Each row below holds a small network's activations on one input, seen along a few directions.
In each table, some parts of the input vary, and every possible input appears once, in random order.
A made-up example of a description, with smaller parts first: values(3) and (point or line(9) or (line(6) and ring(8))).
Shared parts are said once, and a part with two or three values counts as separate values.

Other details of the inputs vary at random and push rows far along two fixed directions, the same in every table; ignore that.

A family of inputs:
row 1: [-16 -10  -8   7   3  33 -11   4  25   1 -30]
row 2: [-26  -7  -4   2   8  41  -6   1  29   3 -20]
row 3: [ 47  -9 -19 -17 -45 -45  59   3 -34   1  27]
row 4: [-32   8  21  10  19  20 -46  -3  11   7  -8]
row 5: [ 29 -13 -14 -25 -40 -46  60   1 -28   1  47]
row 6: [-26 -23 -15 -23   3  50  19   1  35  -5  -9]
row 7: [ 15  41  39  57  25 -53 -80  10 -50  18  29]
row 8: [ 45  -5 -11 -12 -44 -37  64  -7 -27   5  39]
row 9: [ 29 -13  -8 -26 -40 -43  60  -7 -30  -5  49]
row 10: [ 48  25 -15 -41 -13 -52  67 -12 -14 -12  39]
row 11: [-30 -15  -5 -11   7  34  -8   1  30   4 -16]
row 12: [-16   4   8  25  22   6 -53  15   3  -3 -19]
row 13: [-12 -30 -21 -17  -5  38  16   6  26 -29 -24]
row 14: [  3  43  45  48  19 -48 -72 -17 -45  34  25]
row 15: [-17  -8  -2   6   3  36 -12  -5  20  -8 -30]
row 16: [ -1  -2  -6 -43  31  25  49  -7  51 -15 -51]
row 17: [ -8   6   9  25  16  12 -43   2  -4  -5 -26]
row 18: [ -3 -21 -26 -11  -5  41  23  10  19 -20 -30]
row 19: [  3  43  42  48  18 -52 -72  -8 -41  40  25]
row 20: [-31 -14  -8  -1  19  41 -15  11  24 -13 -17]
Each input here is: values(2) or (values(3) and ring(6)).
Question: List by row number the other inputs of the same sort as row 10.
Answer: row 16
Question: Which other rows does row 15 become when the values(3) part takes its other values? List them by row number.
Answer: row 1, row 8

A family of inputs:
row 21: [ 13   6  -5  -8 -10 -20  14   1 -14  -3  33]
row 22: [ 10   4  16  -1 -12 -28   4 -14 -18  15  16]
row 23: [-18 -30 -17 -10   0  34   2  16  20 -20 -20]
row 24: [ 32  -7 -32 -45 -14   1  81  -5  22 -19  -9]
row 25: [-20 -24 -26   4  -2  60   0   6  30 -23 -39]
row 26: [ 20   1 -10   1 -20 -16  14   8 -21  -8  25]
row 27: [ 12   1  10   6 -23 -28   6  -6 -24  18  12]
row 28: [-18 -18 -21  -3 -10  45  14   2  28   2 -27]
row 29: [-21  12  23   9  27  -3 -37  -4   4   8   0]
row 30: [ -7   0  18  31  13   2 -44   8 -10  -1 -16]
row 31: [-17  20  14  13  25   5 -34  -3   8  10   7]
row 32: [  6  -2   4  -7  -1 -28   2   3 -19   0  27]
row 33: [ -4  27  22  10  43  -8 -38   1   4   0 -32]
row 34: [ 14  10   4   0 -17 -17  15 -12 -10  21  23]
Question: Changing only one part turns row 28 into row 27. The same change can be made to row 34. Which row results?
Answer: row 22
Question: What is each input in this table made of?
Answer: values(2) and (point or ring(6))
Question: Which other rows does row 21 become when the values(2) part takes its other values? List them by row number.
Answer: row 32

A family of inputs:
row 35: [  6 -19 -29 -23 -31  -6  54  13  -3  -4  44]
row 36: [ -9  -6 -18 -11  17  47  -7  -4  44 -28 -61]
row 37: [ 13  17  28  27  12 -17 -13  -7 -15  12 -18]
row 38: [  1  28  30  30  15 -24 -42 -14 -16  10 -22]
row 39: [ 20   9   6   2  -8 -35  15  -2 -11  16  -6]
row 40: [  6 -23 -12 -23 -46  -5  39 -12  -1  -2  34]
row 41: [  5  27  -4  12  15  -6 -26  -8 -11  -5  19]
row 42: [ 14  19 -23 -12  -4 -19  21  11 -14   3  34]
row 43: [ -7   8  24  21   0 -16 -40  -9 -25  14 -12]
row 44: [ 11  -6  -8  13 -12 -28  -5  21 -21  -5  17]
row 45: [  1  29  10  23  29  11 -37   6  -8  -2  14]
row 46: [ 11 -20  -4 -23 -27   4  52 -15 -11  19  22]
row 47: [ -6 -16   7   0 -15  13   2  -1  -2  11  21]
row 48: [ 11 -26 -19 -29 -46 -14  54  -1  -4  14  42]
row 49: [ 41   1 -20 -26 -18 -10  70 -14  -2   4  23]
row 50: [ -7  -2  10 -56  27 -34  36  -9  10 -11  31]
row 51: [ 19  27  12  21  26 -25 -43   5  -5   9 -16]
row 52: [  4 -25 -45 -32 -16  33  48  25  30 -33 -24]
row 53: [  6  41  16  16  23 -10 -38 -19  -2   8   3]
row 54: [-20  16  24  15   2  -8 -43 -20 -12  27   3]
row 55: [  8 -19 -26 -19 -32  -6  44  -4  -7 -15  45]
row 56: [-36 -32   0  -3  11  63  -5   7  27  -6 -57]
row 57: [-34 -39 -18  -5  -3  49 -14  18  35 -11 -43]
row 58: [-17 -10 -25  -6  14  50 -15  11  31 -37 -46]
row 59: [ -6  18  10   1  -3  -1   6 -22  10   9  -4]
row 60: [  9 -17   0   1 -32 -24  -3  -5 -22  -1  14]
row 61: [-38 -26  -9  -6   7  45  -7  11  32  -1 -54]
row 62: [-11  11  12  36  19   3 -45   8 -15   7  26]
row 63: [-43 -18  16 -43  56  25 -12  17  48 -39 -43]
row 64: [ -9  30  20  19  17 -14 -20  -8   2  29   1]
row 65: [ 21  19  11  25  14 -11 -28  15 -21 -11  -1]
row 66: [  5  38  10  15  24 -11 -31   0   6  18   4]
row 67: [ -8  -1  -1 -11 -14  -4  13  -5   2  26  12]
row 68: [ 19 -15  -2  15 -12 -18   8  14 -28 -10  18]
row 69: [ 33   9   3  13  10 -20  10  -5 -17   1  -9]
row 70: [ 15 -11 -11   6 -24 -26   8   4 -25 -21  21]
row 71: [-24 -47  -9  -3 -10  55   5  12  25 -17 -32]
row 72: [ -2  30  33  23  14  -4 -18 -13  -4  23   0]
Question: What is each input in this table made of?
Answer: values(2) and (point or (values(3) and ring(6)))
Question: Changing only the values(2) part turns row 71 into row 47. The same change can be made to row 38. Which row results?
Answer: row 59
Question: Which other rows does row 72 become when the ring(6) part takes its other values? List them by row number.
Answer: row 45, row 46, row 47, row 49, row 62
Question: Which other rows does row 56 become when the values(3) part takes its other values? List them by row number.
Answer: row 43, row 61
Question: Which other rows does row 37 become when the values(2) part takes its other values? List them by row number.
Answer: row 72
